These are the activations of a small neural network, seen along a few directions. Each row is one input.
In each table, some parts of the input vary, and every possible input appears once, in random order.
Descriptions start from the smaller parts, as in this example, which fits no table here: one of 5 places around a ring, together with either a single point or (one of 2 separate values, together with one of 4 places along a line) or one of 9 places along a line.
Shared parts are said once, and a part with two or three values counts as separate values.

Other details of the inputs shift rows strongly along two fixed directions, in all tables alike. That doesn't count.

A family of inputs:
R1:  38 -22 -22 -10 -12   8  46  13  -3  -8  21  22
R2:  -1  -5 -81 -40  21 -15   0 -32 -68  10   2 -11
R3:   9  23   5  43 -31  -9 -20  30  18   9  15 -21
R4: -20 -10 -29  -5  24  67 -28 -10  26 -10  -7  32
R5: -62  39 -24   6  53 -11 -26  33  -8  40  23  10
R6:  -7  17  56  29  10 -12 -37  45  42  31  13 -33
R7:   8  -7   8   3 -54   4  22 -27 -12 -21 -29   1
R8: -29  33  54  47  29 -14 -37  27   6  14   1  -9
R9:  11   6  39   3 -70 -14 -19  21  42  -2   2 -20
R10: -13  -1 -11 -15  11 -17   9  17  17   7  24  14
R11:   2   2   5   0 -38  48 -47 -23  47 -31 -46   7
R12:   1   3 -33  -7  -6 -27 -15  -3  -7   9  16 -21
R13: -11  29  31  53  38 -21 -29  28  19  19  21 -21
R14:  38 -11  -1  15  21  -1  10  10 -12  10  14 -18
R15: -21 -16 -58 -36  35  12  34 -14 -42  21   2  16
R16:  16  -4  63 -41 -21 -11  20 -28   3 -35 -24   2
R17:  -6 -20 -89 -31  22  -3  13 -39 -71  20 -12 -16
R18:  33  -5  24   2 -69 -18  17 -20  19 -38  -2   0
R19:  46 -28  48 -43 -27 -20  34 -27  17 -40 -10  -4
R20:  -6   5  47  -3 -39   0  23   0  18 -28  -4  42
R21:  11 -23  26 -19 -46  17  61 -25   2 -32 -20  41
R22: -27  28 -34  37  17 -17 -35  11 -32  21   7  -8
R23: -51  30  38  26  42  -5 -32  19   8  37 -13 -29
R24: -36  27  54  59  27   1 -28  24  11  27 -14 -16
R25:  38 -37  29 -33 -11  64  -1 -45  27 -63 -48   6
R26:  14 -27 -62 -26  31   0  20  20 -21  29  36   8
R27:  25 -28 -83 -15  44  -8  43  -7 -46   5  33  25
Description of these inputs: one of 3 separate values, together with either a single point or (one of 2 separate values, together with one of 4 places along a line).
The inputs of R13 and R27 match in every part but the choice among 3 separate values. If R16 is changed in the same way as R13 into R27, which row does it become? -> R5
Change only the choice among 2 separate values in R18. List by row number the other rows that result. -> R12

A family of inputs:
R28:  43 -21 -18  -6 -33   5  20 -27   4 -31  -4  15
R29:  22 -12  43  -6 -42 -36   1 -21  -4 -19 -22 -26
R30:  12 -11  13 -41 -38  -7  30  -6  10  -8   4  28
R31:  12 -28   1 -32 -42   2  15 -31  13 -33 -28  12
R32: -18  11 -71  -4  41  12 -31  13 -28  43  14 -24
R33: -18  43  35  49 -26  -2 -55  39  48   8  14  -2
R34:  18  -3 -36  14  57  11 -19  -2 -29  14   9  -2
R35: -22  -3 -59  28  23  -2 -25   3 -28  20  -2  -3
R36:   3 -16  -9 -25 -14  -9  36  -9   7   0   1  23
R37: -28 -13 -37   4  49   9 -26  -7 -19  21  -2  -9
R38:  21 -15 -14 -23 -31  -6  35  -6 -22  -4   8  30
R39:  15 -31  28 -39 -24   3  51 -27  13 -22  -8  27
R40:  20 -21   5 -25 -30  -2  37   1  25 -23   4  13
R41:  13  -9 -11  -5  17 -45  21  -2 -40  28  18 -18
R42:   6 -14 -27  -3  37  12 -11 -14   0   3  12  -3
R43:  26   2  41 -24 -43 -38  31 -32 -13 -31 -11 -20
R44: -13  -2 -63  11  20   1 -31   5 -43  23   8  -2
R45:  20 -29  27 -39 -18  12   9 -29   0 -34 -36  12
R46:  -2   4 -67  -2  43   0 -37  10 -16  28  30  -7
R47:   0  11 -38  19  41 -25 -22   6 -44  45   9 -59
R48: -56  54  23  18  -2 -10 -44  32  31  14  12  -5
R49:  21 -13 -30  -8  -9   0  22  16 -19  -2  25  12
R50: -23  32  40  32  30   5 -56  31  45  14   4  -8
R51: -28  30  43  18 -20  -8 -26  55  56  10  22   0
R52:  21 -11  26 -31 -14  24  10 -18  10 -19 -30  -5
R53:  29 -21  29 -25 -12   4  46 -16 -13 -16 -14  31
R54: -36  35  32  28 -22   7 -34  25  56  12 -13 -19
R55: -50  41  30  59  -8 -16 -21  47  38  32  11  11
R56:  19 -18 -30   3  -9  -2  34   8  -8  -8  14  12
R57:  10   2 -44  -1  -7  17  -8   0 -28  13   1 -11
R58:  19  -8 -24   6  33 -39  12  18 -36  26  31 -34
R59: -19  13 -53  13  20  -5   5  -6 -33   6   6   4
R60: -59  43  52  28   8   0 -32  17  43   3   0  -6
R61:   0  -2  -3 -33  24   6  13 -20 -21 -16  -9   8
R62:   5 -15  34 -11 -11   8  25   6  33 -18   7   8
R63:  35   0  35   6 -25 -35  -6 -11  11 -11   3 -28
R64:  -7  -1 -34  21  34  25 -10  -5 -25  22  -2 -19
R65:   5  12  43  -8 -13   7  15 -16  -3 -30 -22  14
R66:  -5 -11  30  14 -22  12  -6 -17   9 -18 -24   5
R67:  -9   2 -16 -26 -12  -4  21 -22   1 -21  -6   8
R68:  10 -17 -23 -19  50   7  13  14 -18   9  16   3
R69:  32 -12  26 -15 -19  26  16 -19  -6 -21 -34  -2
R70:  -7 -14 -48 -22  11   0 -23  -5 -25  10   0   0
R71:  14 -12 -34  17  34  14  -7 -14 -16   4  13  -1
R72: -11  24  69  34  -1   3 -10  45  39  -1   4   3
R73:   5  -7  46 -26  -8   0  24   0  17  -8 -10  24
R74:  -2  18   3  -7 -37  -2   7  -6  -9 -20   0  13
R75:   4 -15 -18   1  29  11 -12 -12 -36   2 -20   2
R76:  24 -15 -20 -17 -12   2   6 -19  18 -19   0   7
R77:   1 -10  39   4 -22   3  32  -8  12  -9  -3  24
R78: -29  25  59  52  -4   3 -14  45  48   6  15  -2
R79: -24  33  24  45 -32  10 -25  22  38   9 -14 -15
R80:  -4  -3 -13  -2  12   9  20 -27 -27 -15  -3   7
R81: -18  -2 -38   3  47  23 -16  -4 -13  29   1 -24
The inputs of R57 and R33 match in every part but one. If R32 is changed in the same way as R57 into R33, which row does it become? -> R46
Describe the family of inputs behind these rows. -> one of 6 places around a ring, together with either a single point or (one of 2 separate values, together with one of 4 places along a line)
Which other rows agree with R53 in the place on the ring of 6? List them by row number. -> R30, R36, R38, R39, R41, R55, R73, R77
Change only the choice among 2 separate values in R49. List by row number the other rows that result. -> R51
Change only the choice among 2 separate values in R37. List by row number the other rows that result. -> R66

A family of inputs:
R82: -19  10 -37  -3  19  -2  -8  35  -2  27  30   1
R83:  24 -19  22 -14 -20   5   6 -25  20 -35 -17  10
R84:  -5   7  -9   5  34  11 -11  -4 -16  12   3 -15
R85: -12  41  44  20 -27 -27 -19  18  29   1   2   2
R86:   2  -6  21 -14  -4   7  -7 -10   3   0 -11 -10
R87: -20   8 -30   4  58   6 -29  10  -3  26  10 -18
R88: -27   9 -46  14  36   2 -11  10 -18  13   9   8
R89:   1 -12 -14 -22  12   0  10  16  -3  12  26  14
R90:  26  -3 -36 -25   5 -12  19   0 -34  15   3  -2
R91: -14  12 -11  18  -2   8 -15   2 -13  14  -2   4
R92:   3  11 -14  36  47   3 -10  25  -3  25  32 -15
R93:  22 -34 -20 -29 -28  -8  57 -26 -11  -7  -9  -6
R94:  41 -35  -1 -33 -12 -24  33 -30 -37 -33  -7   1
R95: -27  25 -11  29  18   2 -22   9 -10  13   3   0
R96: -36  27  -8  22  16   0 -17  12  -7   9   3   3
R97:  -2   1  -2  -8 -10   0 -13 -12  21 -17  -7  -3
R98:  19  10  73 -11 -45 -16   8   9  31  -8 -13  10
R99:  -7  14   9  15  -8 -27 -12  11 -10  -5   5 -17
R100:   4  -1  37 -19 -20  12  29 -14   4 -24 -16  15
R101: -18  -1 -32  22  54  13 -23  22 -17  37   9   1
R102: -32  22  33  22   5  -1 -15  10  13  -1  -5  10
R103:  25 -32 -21 -35   7   2  12 -35  -7 -24 -10   6
R104:   0  23   7   0  25 -16  -2  14  -8  21  11  -3
R105:  25 -19 -34 -24  -2  15  15 -22 -29  -5 -11 -10
R106:  13 -27 -18 -23  10 -10  51 -28 -17   1   3  -6
R107: -11  18  31  21 -21  11 -29  24  47   1 -14 -12
R108:   2   3   4   0  21 -18   1  11 -25   7   7 -21
R109: -15  -7 -32  10  -1 -16  13  -8 -10  24  11 -10
R110:  19 -36 -10 -24  -9 -21  52 -40 -12 -17  -5   4
R111: -7  4 23 10  3 11 -4  6 -2  9 -9  5
R112:  13 -23 -32  -8  24   6  11 -19 -23  -8  -3  19
R113: -10  18  39  15 -33  12  -3  12  22  -5 -19   1
R114:  16 -12  10 -28 -44   5   7 -32   1 -24 -15   0
R115: -15   5 -31 -11  43  -2   2  23 -10  22  37   6
R116: -32  30  39  20 -23   9 -12  27  26   3 -12   0
R117: -20  11 -16  21  47  12 -16  18  -6  23   7   0
R118:  10 -10  11 -20 -45  10  24 -22  -6 -26 -16  20
R119:  14  -8  59  -3 -36  12  -6   0  47 -23 -22   3
R120: -12  17  31  20 -26   6 -10   6  34 -17 -12  14
R121:  24 -25 -18 -22  12  13  10 -23 -30  -1  -7  -5
R122:  44 -22 -36  -2   0  -2  27 -20 -22 -19  16   2
R123:   1  19 -24   4   4 -21 -15   9 -19  28  13   0
R124: -11   8 -23  -8   5 -10   0  13   3  -1  28  13
R125:  58 -33 -22 -15 -23  11  42 -12 -12 -20   4  -1
R126: -20   9  -1   9  -3  13  -3  21  13   5  -7   6
R127:   9  -1   9   2 -30 -21  -4   3 -13  -4   0 -11
R128: -23   2 -30  17  15 -23  11  -6  -7  16  11 -13
R129:  30 -27  -3 -49  -5  12  33 -43 -20 -25 -13  -3
R130: -36  28  30  19   7 -17 -27  36  38   7  26  13
R131: -14   7  14   2  11  -4 -20  -9   4  -2  -4  -8
R132: -19  13 -29   4  23  -2 -23  -7 -16   9   5 -16
R133: -18  10  51   8 -17   9  -2  13  19  -2 -13   9
R134:   4  19  36  45 -34  -2 -20  24  39   1  15  -5
R135: -9 13 24  9  8 12  2  2  0  1 -6  3
R136:   1   3  41  -9 -56   4 -16  -9  49 -24 -18   2
R137:  -1   2 -27   5   3   7 -18 -10 -19  10   1  -8
R138: -25  25  30  11 -37  -9 -21  34  44   4  21  14
R139:  32 -18   3  12   7   6  11   9  -1   5  15  -4
R140: -20  13  28  14 -35   8 -10  12  32  -7 -10  18
R141:  14 -28 -17 -25   4   6  28 -24 -17 -24  -9  27
R142:  12 -15 -27  -9  26   3   1 -26 -30  -6  -1  -3
R143:  27 -14 -11  17  18  -5   8  -3  -8  -7  19   1
R144: -30   5 -19  18  45  10 -17  27  -8  31   8   6
R145: -12   6 -19  20   3  10 -19   9   0  14   1  10
R146: -12   4  -8  15  28   2  -9  -4 -21   8   0   7
R147: -29  10 -30  12  57  10  -9  20 -15  26  12   3
R148:  34 -27 -16 -31  10  17  23 -28  -9 -20  -9   2
R149:  38 -32 -29 -30 -26  12  14 -35 -10 -23 -12   9
R150:   7  -1 -18   1   2   5 -10 -12   6 -12  -4  -2
R151:   5  -1 -24   2   9 -17  -3  17 -32  14   3 -26
R152:   1   9  51 -12 -53   8  -3  -5  36 -22 -24 -12
R153: -22   2 -22  10  48   5 -40  18   3  33   7 -17
R154:  -9  15   2  13  -2   2 -18  -7   0  -6  -3  -9
R155:  18 -20 -40 -16   3  19  21  -8 -19  -2 -10   9
R156:   0   6  57  11 -22 -20 -11  24  13  -1  -6 -15
R157:  28  -1  37 -21 -27 -24  20 -16   6 -22  -8  16
R158: -19  -5  15  14   4 -14  13   9  13  24   3 -13
R159:   4   2  43 -13 -49   9  -7   2  52 -24 -24  -7
The inputs of R116 and R118 match in every part but one. If R90 is changed in the same way as R116 into R118, which row does it become? -> R123
Describe the family of inputs behind these rows. -> one of 6 places around a ring, together with either one of 5 separate values or (one of 2 separate values, together with one of 4 places along a line)
Change only the choice among 2 separate values in R118. List by row number the other rows that result. -> R140
Change only the choice among 5 separate values in R106. List by row number the other rows that result. -> R92, R104, R108, R115
Change only the choice among 5 separate values in R82. List by row number the other rows that result. -> R90, R93, R125, R151
